[[141 120 122 142 143 120 118 127 127 120 121 116]
 [142 125 125 140 142 125 126 138 135 126 124 114]
 [131 134 131 132 131 132 133 132 125 131 128 128]
 [143 121 118 141 150 121 121 140 137 118 122 111]
 [119 141 143 117 120 141 141 127 123 141 139 136]
 [128 120 121 130 132 122 117 119 120 120 121 126]
 [124 142 142 120 121 143 145 132 129 145 140 133]
 [120 130 126 119 120 127 128 116 120 128 129 136]
 [136 115 119 134 133 115 115 124 125 115 115 124]
 [134 116 115 131 128 117 114 120 122 113 120 125]] ans = 134

[[123 128 151 131 139 148 143 140 134 133 119 117 120 126 104]
 [124 125 152 135 142 148 143 142 133 133 125 126 125 135 115]
 [123 127 152 131 140 149 144 141 134 133 119 117 120 126 105]
 [123 129 147 129 137 146 140 139 133 133 118 117 120 123 104]
 [133 122 114 131 123 112 118 122 123 124 140 143 138 139 154]
 [124 135 136 122 130 141 135 131 133 131 114 110 118 114 102]
 [132 124 148 141 142 143 140 141 131 132 140 144 137 149 150]
 [134 131 102 122 114 106 112 113 123 122 133 133 133 124 147]
 [124 133 117 117 119 123 123 120 128 126 114 110 118 109 101]
 [124 135 131 120 126 135 131 128 131 130 114 110 117 111 101]] ans = 124

[[134 130 126 126 129 129 130]
 [131 128 123 129 131 130 124]
 [133 135 127 122 126 129 123]
 [134 140 134 122 120 127 135]
 [128 123  98 134 138 135 123]
 [132 133 127 126 128 130 128]
 [134 127 126 125 129 130 120]
 [130 135 121 131 130 129 133]
 [129 137 123 129 127 129 135]] ans = 129

[[120 129 129 130 130 130 130 121 130 144 130 130]
 [127 124 136 137 138 138 137 127 137 128 137 137]
 [127 134 122 122 121 121 122 127 122 139 121 122]
 [145 139 118 116 115 116 116 142 115 115 116 116]
 [125 125 136 137 137 137 136 125 137 131 137 136]
 [135 129 132 132 132 132 132 133 132 119 132 132]
 [116 120 140 141 143 142 142 118 142 140 142 141]
 [129 132 125 124 124 124 124 128 124 135 124 124]
 [118 122 138 140 141 141 140 120 141 138 140 140]
 [106 120 140 143 144 143 143 109 144 156 143 142]
 [128 125 136 137 137 137 136 128 137 125 137 136]] ans = 128

[[134 125 128 108 114 131 127]
 [132 126 111 127 122 131 126]
 [129 126 126 127 125 128 128]
 [124 146 136 130 134 129 123]
 [134 118 127 118 121 131 132]
 [125 129 129 127 114 128 142]
 [130 127 103 128 130 133 122]
 [126 128 124 127 129 126 128]] ans = 126

[[132 114 119 144 123 122 125 134 125 111 140]
 [131 129 133 136 123 134 125 124 133 121 142]
 [130 123 119 129 122 124 124 132 124 134 134]
 [129 130 130 130 131 127 125 122 125 123 134]
 [129 121 119 134 138 127 130 135 123 113 134]
 [136 123 122 134 127 133 125 124 125 129 134]
 [128 121 119 126 127 127 123 124 125 121 134]
 [133 148 135 135 125 127 143 124 128 118 134]
 [135 122 134 134 124 127 129 124 136 121 142]
 [130 127 104 133 127 127 125 129 122 122 134]
 [130 128 119 128 137 123 125 124 131 132 134]] ans = 130

[[134 156 137 138 134 142 143 146 144 133 145 145 146]
 [134 141 137 138 134 140 143 142 141 133 137 142 142]
 [134 146 137 138 134 142 143 146 144 133 140 145 146]
 [134 150 137 138 134 142 143 146 144 133 142 145 146]
 [134 146 137 137 134 142 142 145 143 133 140 144 145]] ans = 134

[[120 121 129 137 143 118 119 127 111 143 142 141 144]
 [112 115 114 126 148 114 117 117 109 141 146 146 149]
 [116 113 116 125 143 116 115 116 113 138 142 141 143]
 [143 141 143 141 118 139 143 144 136 124 115 115 117]
 [116 111 109 112 136 114 114 111 121 126 140 139 136]
 [136 143 148 147 146 137 140 147 128 140 140 143 145]
 [139 133 136 122 109 140 137 134 150 113 111 110 112]
 [117 111 107 110 115 116 112 108 125 118 124 124 119]
 [112 112 108 112 130 114 110 109 122 125 135 131 131]
 [130 132 140 139 144 129 134 137 119 142 147 143 146]] ans = 130

[[119 109 143 126 129 136 113 141 119]
 [142 146 139 126 115 155 152 123 116]
 [107 152 137 111 124 140 149 137 141]
 [129 136 110 110 143 132 155 119 106]
 [110 100 134 107 145 136 137 107 142]
 [139 150 146 140 145 110 104 116 139]
 [120 149 108 138 129 148 134 103 153]
 [154 117 150 105 125 152 144 126 123]
 [144 112 150 144 112 111 147 124 140]
 [155 150 148 145 125 146 107 106 125]
 [123 127 112 155 122 140 132 102 129]
 [149 103 102 105 148 112 153 154 148]] ans = 149
---
[134 100 127 138 129 131] -> 131
[152 133 131 116 143 114 129] -> 129
[125 113 131 140 104 126 124] -> 124
[155 151 157 152 108] -> 108
[107 149 141 114 122 103 136] -> 136
[148 114 137 145 102] -> 102
[148 150 147 100] -> 100
[119 112 146 131 138 152 120] -> 120
---
128	151	132	112	115	142	135
117	148	109	130	153	132	113
=> 115

157	108	153	151	100
138	101	141	101	112
=> 100

127	151	110	103
121	127	128	114
=> 121

106	114	138	143	115
110	106	136	139	116
=> 115

103	139	136	127	142	123	138
144	114	132	152	127	114	131
109	138	148	122	116	103	121
=> 142

147	151	142	111	108	106
135	137	127	131	131	131
=> 108

134	145	145	106	152 => 152

149	102	155	117	113	146	153 => 113

100	102	147	99	115	101	102 => 115

108	136	142	133
110	117	133	127
128	99	114	119
=> 110
---
[[130 138 135 129]
 [157 132 130 156]]: 132

[[145 138 114 100 120]
 [113 130 108 130 121]]: 130

[[123 155 128 118 120 138 140]
 [119 135 104 139 137 128 117]]: 135

[[115 123 122 147 108 150]
 [110 126 124 149 112 153]]: 126

[[123 102 133 114]
 [117 116 133 101]]: 116

[[128 128 129 120 114 139 122]
 [127 128 116 128 132 128 149]]: 128

[[123 136 105 139]
 [120 138 112 137]]: 138

[[133 105 122 143]
 [123 120 120 130]]: 120
---
[151 105 111 138 119] Out: 151, 138

[[150 126 147 122]
 [119 126 135 131]] Out: 150, 147

[108 150 136 108 118 140 113] Out: 150, 140

[[151 131 127 112]
 [147 123 124 124]] Out: 151, 147

[131 135 106 134 110 130 147] Out: 147, 135

[[130 133 152 129 126 136 108]
 [155 118 126 135 109 135 135]] Out: 155, 152

[118 113 106 125 132] Out: 132, 125

[140 143 127 148 138  99] Out: 148, 143

[149 139 107 100 107] Out: 149, 139

[132 124 148 113 103 129] Out: 148, 132
---
[[125 126 158 125 128 128 127]
 [116 115 138 151 128 131 136]] ==> 131

[[135 121 138 133 129 100]
 [144 121 104 133 139 139]
 [150 141 104 123 127 141]] ==> 139

[[128 118 127 130 134 147 135]
 [139 117 137 138 130 102 118]] ==> 102

[[149 108 115 129 149]
 [153 146 140 155 150]
 [118 132 125 108 134]] ==> 155

[[114 122 118 108 103 123 129]
 [115 126 117 127 115 130 130]
 [132 140 121 130 137 125 118]] ==> 130

[[105 146 102 130 120 123 129]
 [103 142 103 125 125 121 127]] ==> 121
---
[[110 114 101 120 141]
 [129 132 126 121 129]] ans = 121

[101 126 132 126 129 129 144] ans = 129

[130 152 138 136 118 137 128] ans = 137

[148 128 110 136 112 157] ans = 112

[[123 134 148 149]
 [158 128 132 132]
 [139 143 155 157]] ans = 155

[[147 146 125 131 157]
 [150  98 142 111 119]] ans = 111
---
Input:
[[130 131 136 142]
 [154 124 146 147]]
Output: 146

Input:
[[150 128 123 124 133 125]
 [128 125 116 128 130 121]
 [134 131 154 119 134 139]]
Output: 130

Input:
[[129 146 151 144 146 127 116]
 [148 117 151 146 151 112 135]]
Output: 112

Input:
[[125 134 128 127 116 127]
 [129 127 127 127 128 107]]
Output: 128

Input:
[[128 125 115 140 132 147]
 [129 125 120 128 128 154]]
Output: 128

Input:
[[125 128 124 127 110]
 [127 123 137 127 157]]
Output: 127

Input:
[[104 125 127 105 114 105 128]
 [122 121 125 129 145 111 117]]
Output: 111

Input:
[[107 134 135 108 133 134 138]
 [154 134 121 142 122 134 108]
 [147 133 134 110 134 133 114]]
Output: 134

Input:
[[126 133 115 123 133 133 125]
 [118 134 125 100 140 134 134]]
Output: 134

Input:
[[126 141 125 124 150 123 135]
 [126 141 124 124 150 123 135]
 [126 139 125 124 150 123 135]]
Output: 123
---
120  132  109  134
125  151  129  107
>> 151, 107

132  143  118  132  139  100  138 >> 143, 100

138  157  152  102 >> 157, 102

128  156  130  122
128  131  116  133
>> 156, 116

156  134  136  116  131  158  155 >> 158, 116

115  137  124  146  149 >> 149, 115

143  105  145  136  136  134  139 >> 145, 105

120  106  131  127  123  128 >> 131, 106
---
Input:
[[131 146 143 131]
 [132 157 124 124]
 [123 107 134 131]]
Output: 124

Input:
[[121 128 121 136]
 [106 114 127 135]
 [126 131 122 134]]
Output: 127

Input:
[[128 129 138 123]
 [127 130 126 103]
 [128 126 145 129]]
Output: 126

Input:
[[119 114 117 138]
 [101 125 112 144]
 [101 115 122 142]]
Output: 112

Input:
[[129 151 135 123]
 [130 128 105 123]
 [127 138 132 139]]
Output: 105

Input:
[[156 130 148 122]
 [114 131 139 146]
 [126 102 125 114]]
Output: 139
---
150  138  134  136  137 ⇒ 137

144  113  131  151 ⇒ 131

153  105  139  109  112  145 ⇒ 139

101  133  117  125  130  122  117 ⇒ 125

116  115  134  154 ⇒ 116

130  138  125  133  136  110  124
101  119  101  136  126  154  126
117  126  140  134  132  144  138
⇒ 140

 98  134  120  146  123  133  114 ⇒ 133
